Each row has a name. Each question is about the rows just above it. Places in a row count from 0.

z70: [5.67 5.67 5.67 5.67 4.80 5.67]
z396: [6.07 6.47 5.55 5.67 4.80 5.51]
z426: [5.70 5.71 5.54 5.58 5.66 4.86]
z844: [6.13 5.68 4.78 5.45 6.04 5.12]
z596: [4.70 5.68 4.53 4.73 5.46 4.93]
z785: [6.96 6.96 6.96 5.74 5.51 5.51]
z347: [5.89 6.76 8.25 5.70 6.76 6.95]
z754: [6.55 4.58 5.23 5.65 5.35 6.19]
z931: [5.70 4.91 6.40 6.33 5.62 6.00]
At which places does z785 hold [6.96]?	0 1 2
Places of [6.95] in row z347:	5
Places of [5.46] in row z596:	4
Every place of [5.67] in z70:	0 1 2 3 5
Places of [6.04] in row z844:	4
Every place of [6.33] in z931:	3
Places of [8.25] in row z347:	2

z426: [ 3.10  1.38 -0.26 -0.94  3.17  4.27 -6.34 -3.96 -2.80  1.19  1.34 -0.65]
z844: [-3.95  0.34  1.14  0.71  0.61 -3.95  0.61 -3.95 -3.95  0.34  0.61  0.61]
z70: [ 5.96  3.88 -0.96  0.14  3.20  5.69  3.20 -0.89  1.43  1.96  3.20  3.20]
At which places does z844 hold [0.61]?	4 6 10 11
Every place of [3.20] in z70:	4 6 10 11
Places of [0.34] in row z844:	1 9
At which places does z844 hold [-3.95]?	0 5 7 8
Places of [4.27] in row z426:	5

